Each row below holds a small network's activations on one input, seen along a few directions.
In each table, some parts of the input vary, and every possible input appears once, in random order.
A made-up example of a description, with smaller parts first: values(3) and (point or line(11) or (line(4) and ring(8))).
Shared parts are said once, and a part with two or three values counts as separate values.
(in the rows, 128 means zero)

Other details of the inputs vary at random and push rows far along three fixed directions, the same in every table; ignore that.
To show where, the next rows are all for the same input, with only those details redrawn:
[104  97 137 134 144  97  73  87 145 173 140 152]
[ 91 131 166 197 108 110 153  79 102 111 111 143]
[ 90 140 130 107 135 170 143 194  69  64 117 149]
[ 52 152 151 166 104 147 176 143  97 122 141 120]
[149  88 127 100 164 116  58 120 106  92  99 184]
[119 120 138 125 140 141 117 144  81  68 100 167]

Table:
r1: [116 124 100  97 143 146 100 171 188 176 171 100]
r2: [107 160 124 171 131 139 180 128 144 120 135  93]
r3: [161 132 149 132 121 152 126 130  84  48  98 157]
r4: [110 165 112 158 120 127 171 138 130 132 139 104]
r5: [198  87 121  89 133 108 100 104 115  95  99 175]
r6: [195  91 107  98 148 117  75 143 130 111 105 157]
r7: [106 137 125 144 117 154 157 163 159 144 147  92]
r8: [167 142 136 125 136 150 131 113  79  48  86 126]
r9: [105 144 130 169 127 150 175 138 143 132 121  92]
r10: [136 141 145 207 124 117 170  75 147 112  97 111]
r11: [128 110 129 124 140 108  74  74 149 171 138 120]
r12: [154  98 109 137 146  95  99  93 147 188 139 122]
r13: [120 107 105 113 159 145 124 154 153 178 160  92]
r14: [ 90 138 128 102 136 170 139 197  71  69 119 148]
r15: [158  96 115  77 166 131  51 129 111 102 107 163]
r16: [145 119 112 101 141 176 147 204 109  87 136 109]
r17: [174 131 145 120 123 129 145 153  96  71  89 146]
r18: [163 100 114  76 165 133  53 126 111 100 106 157]
r19: [109 151 118 142 123 144 155 155 163 137 163  93]
r20: [ 69 135 135 108 123 159 122 180 129 161 180 137]
r21: [127 135 151 170  81 107 179  81 136 119 106 136]
r22: [105 160 133 123 106 128 159 166 144 149 153 102]
r23: [ 60 145 140 143 115 148 151 146 109 139 149 117]
r24: [152 126 143 193  96 108 167  93 116 124 122 119]
r25: [112 152 110  83 130 124 127 181 156 165 178 104]
r26: [ 93 156 145 137 100 158 149 139 125 140 162 101]
r27: [184 128 132 155 115 128 144 136  99  49  72 151]
r28: [143  97 127 110 115  95 104  87 167 181 135 144]
r29: [126 117 106  35 159 177  65 216 117 118 157 157]
r30: [144 120 118 138 126  75 126  48 158 148 120 144]
r31: [166 111 124 143 153 144 142 138 110  72  81 129]
r32: [134  98 116 109 130  93 108  80 158 186 125 140]
r33: [190 102 124 117 136 101 115  79 112  72  55 181]
r34: [143 135 101 103 141 163 148 196  90  89 104 127]
r35: [153  88 126 143 140 109  93 100 181 172 137 116]
r36: [148 117 138 123 129 115  76  76 159 170 151 120]
r37: [132 126 145 177  95  99 193  59 104 116 101 130]
r38: [ 65 148 138 142 113 150 152 143 110 138 149 110]
r39: [166 105 140 129 130  84 103  89 151 178 141 131]
r40: [132 152 135 159 124  91 155  93 137 135 123 115]
r41: [154 129 150 133 120 149 124 130  86  53 100 159]
r42: [118 132  95  93 132 132  99 176 173 184 172 111]
r43: [ 59 152 137 112 112 172 146 192 121 150 182 121]
r44: [132 153 151 180 112  93 171  84 128 124 101 117]
r45: [112 144 125  95 120 135 133 183 150 166 155 107]
r46: [173 104  96  65 155 112  86 118 135 106  95 172]
r47: [148 109 133 129 142  84 104  88 152 183 118 126]
r48: [152 105 128 120 148  85 103  90 146 189 135 121]
r49: [129 146 165 181  95 128 152  72 120 116 126 114]
r50: [105 160 138 125 107 158 143 135 131 148 166  87]
r51: [151 121  78  55 167 158  89 211 122 121 119 136]
r52: [ 92 148 113  89 135 161 115 152 133 168 170  85]
r53: [143 148 134 191 101  97 161  93 138 116 125 121]
r54: [102 132 115  90 141 145  94 133 141 171 161  98]
r55: [138 146 133 198 111 103 163  82 130 122  99 123]
r56: [148 153 130 112 133 148 166 179  81  57  78 132]
r57: [103 153 117 118  98 124 174 134 144 134 160 118]
r58: [141 109 120 111 117  90 102  85 178 171 139 146]
What do these inputs look like to the network?
Answer: values(2) and (line(9) or (line(4) and line(5)))
Changing only the values(2) part turns r36 into r52. The same change can be made to r20. Which row results?
Answer: r14
Changing only the values(2) part turns r7 into r9. The same change can be made to r24. Which row results?
Answer: r12
Change only the line(5) part in r35. List by row number the other rows that result.
Answer: r1, r7, r16, r19
Change only the values(2) part in r34. List by row number the other rows that result.
Answer: r6
A walk changes only the line(5) part. It starts at r30 and steps to r46. List the rest of the walk in order.
Answer: r33, r32, r37

Table:
r59: [107 129 138 168  96  99 142  67 181 191 155 115]
r60: [ 72 127  87  36 149 160 115 230 122 168 170 132]
r61: [108 135 137 182 108  90 141  77 182 185 148 110]
r62: [186 116 152 145 107 103 120  96 110  90  97 155]
r63: [125 107 121  86 162 142  34 128 140 147 161 141]
r64: [135 155 135 110 107 150 165 164  84  92 123 115]
r65: [125 159 132 147 118 158 181 190  99  76 122 115]
r66: [138 102 121 126 135  97 122 110 105 114 102 173]
r67: [125 101 116  76 164 132  42 135 143 155 151 148]
r68: [169 106 138 158 141 131 129  92 105  96  84 134]
r69: [158  88 114 112 156 124  80 131 153 137 124 136]
r70: [176 128 137 163 139 107 132  97 107  86  84 136]
r71: [119 156 121 124 111 163 176 173 114  75 117 127]
r72: [ 74 162 132 161 103 125 170 146 166 191 178  85]
r73: [ 62 164 127 143  96 136 187 119 156 188 173  77]
r74: [119 133 106  50 128 165 112 208 135 152 175 122]
r75: [169 116 142 172 134 114 137 109 120  77  88 141]
r76: [167 127 127 145 129 109 137  81 118  79  82 144]
r77: [166  98 112  77 140 116  72 123 159 149 139 155]
r78: [159  95 108 110 162 122  83 117 142 143 116 128]
r79: [ 87 169 151 218  93 131 221 108 116 129 126  77]
r80: [166 118 108 105 160 103  82 118 146 143 120 136]
r81: [137 120 149 146 135 130  92  96 107  90 114 150]
r82: [116 168 117 129 121 155 184 168  98  75 111 110]
r83: [ 81 119 147 162 115  91 121  73 162 209 151 123]
r84: [118 136 131 140 119 181 176 185  95  84 122 111]
r85: [138 108 135 127 137 106 113 109 110 110  96 167]
r86: [138 112 142 133 137 115 104 104 111 102  99 161]
r87: [ 83 122 152 165 118  99 107  68 162 203 157 118]
r88: [132 153 132 106 111 153 168 158  89  89 122 117]
r89: [113 140 100  48 137 161 126 188 129 143 161 111]
What do these inputs look like to the network?
Answer: line(9) or (values(2) and line(11))
Change only the line(11) part in r68. List by row number the other rows that result.
Answer: r64, r70, r73, r76, r78, r79, r80, r82, r88, r89
Which other rows belong to the same alternative as r83? List them by row number.
Answer: r60, r63, r66, r67, r81, r85, r86, r87

Table:
r90: [135 105 107  43 170 118  42 144 134 145 133 162]
r91: [130  79 133 144 154  98  73  64 153 167 129 139]
r92: [174 128 140 151 132 139 144 137  89  43  78 148]
r93: [ 98 146 134 147 104 122 154 113 157 180 166  93]
r94: [ 97 141 135 150  99 119 159 121 163 181 164 101]
r95: [171 111 118  92 155 131  74 133 131 116 125 138]
r96: [167 138 132 125 121 139 153 138  93  50  92 143]
r97: [159 111 136 162 134  82  97  39 157 162 118 126]
r98: [105 164 133 139 117 182 184 201  90  79 129 101]
r99: [152 113 133 104 126 135 120 145  79  84 102 167]
r100: [148  83 108  45 169 143  24 145 139 152 142 151]
r101: [168 134 137 134 119 140 155 145  94  47  90 148]
r102: [138  91 101  51 170 118  33 159 139 145 143 174]
r103: [162 103 145 177 127  80 107  54 162 155 112 139]
r104: [100 138 101  98 145 156 133 192 135 152 151 100]
r105: [ 97 141 132 145  96 115 164 121 165 181 162 105]
r106: [ 99 170 143 183  89 132 211 106 113 117 125  94]
r107: [101 175 112 109 105 171 207 191  92  82 126 106]
r108: [171 112 108  91 157 121  83 119 132 121 116 139]
r109: [144 117 131 124 145 144  99 138  96  57  98 177]
r110: [104 144 115  91 131 170 131 201 131 141 168 102]
r111: [168 129 127 149 132 127 158 131  92  48  66 149]
r112: [ 93 126 105  38 137 158 102 201 117 175 171 126]
r113: [143 122 134  97 136 133 130 133  79  89  94 154]
r114: [162 112 112  85 138 127 104 152 138 115 124 148]
r115: [158 103 136 182 133  72 113  46 158 155 101 136]
r116: [ 97 142 138 155 103 123 154 120 160 180 166  97]
r117: [156 111 136 153 116  78 115  52 165 161 124 135]
r118: [150  77 107  56 166 142  23 148 139 148 144 157]
r119: [146  85 109  47 178 137  30 133 140 151 133 147]
r120: [167 124 168 223 111  96 153  50 117  86  80 137]
r121: [104 145 114  89 130 168 134 202 132 142 168 103]
r122: [138 116 127 115 151 123 112 138  91  66  93 171]
r123: [164 130 124 144 127 126 165 134  94  51  67 151]
r124: [ 62 141 135 129 105 122 125 137 146 188 179 119]
r125: [173  98 116 121 168 116  77 120 130 113 101 142]
r126: [161 124 160 226 119  92 157  47 113  86  71 131]
r127: [ 56 149 135 128 123 137 126 120 152 187 170 108]
r128: [171 130 135 142 127 137 154 142  93  46  78 151]
r129: [ 98 146 131 143 101 118 159 113 159 180 164  97]
r130: [107 172 123 121 119 179 186 185  85  77 126  97]
r131: [119 110 138 119 128  86  72  81 151 174 142 149]
r132: [ 96 149 121 142 106 116 162 105 156 183 155  96]
r133: [102 167 154 188  85 136 205 111 115 114 133  94]
r134: [ 99 143 101  78 126 160 150 212 141 149 158 113]
r135: [148 107 128 112 149 127 129 137  80  80  90 165]
r136: [ 75 145 161 202  90 150 189 111 101 114 132 106]
r137: [ 96 149 126 147 112 121 154 106 153 183 158  90]
r138: [ 97 147 138 152 109 127 146 113 154 180 168  88]
r139: [ 95 148 131 151 118 127 143 107 151 183 162  83]
r140: [159 102 138 184 135  73 110  45 157 154 101 134]
r141: [135  87 101  70 186 125  35 138 146 139 134 169]
r142: [101 162 121 138 125 173 189 196  91  83 119 100]
r143: [142 127 137 109 138 145  97 134  95  64 101 169]
r144: [101 162 162 200  89 141 196 119 115 114 135  94]
r145: [105 151  97  76 131 157 143 183 131 146 155 104]
r146: [ 60 141 134 135 113 139 116 134 155 187 183 118]
r147: [159 104 140 169 121  76 117  58 166 157 111 143]
r148: [ 95 140 136 164 111 123 151 120 160 184 159  96]
r149: [171 136 136 132 127 142 142 134  90  49  92 140]
r150: [103 149 100  68 120 159 151 199 135 142 162 110]
r151: [140  85 134 133 136  81  80  70 145 187 132 158]
r152: [156 104 133 177 128  70 120  48 161 157 100 138]
r153: [100 142 104  84 130 162 144 208 139 148 159 109]
r154: [170 133 140 140 123 142 149 142  92  45  90 146]
What do these inputs look like to the network?
Answer: line(5) and (line(4) or line(9))
Changing only the line(5) part turns r110 into r126. The same change can be made to r101. Which row results?
Answer: r115
Changing only the line(5) part turns r129 into r153. The same change can be made to r143. Which row results?
Answer: r109
A walk changes only the line(9) part. It starts at r107 and steps to r132. List the rest of the walk in order.
Answer: r145, r106, r137, r108, r97, r130, r139
A walk changes only the line(4) part. It starts at r151 and steps to r102. List the rest of the walk in order.
Answer: r109, r136
A walk changes only the line(5) part. It starts at r113 and steps to r112. List the rest of the walk in order.
Answer: r99, r151, r135
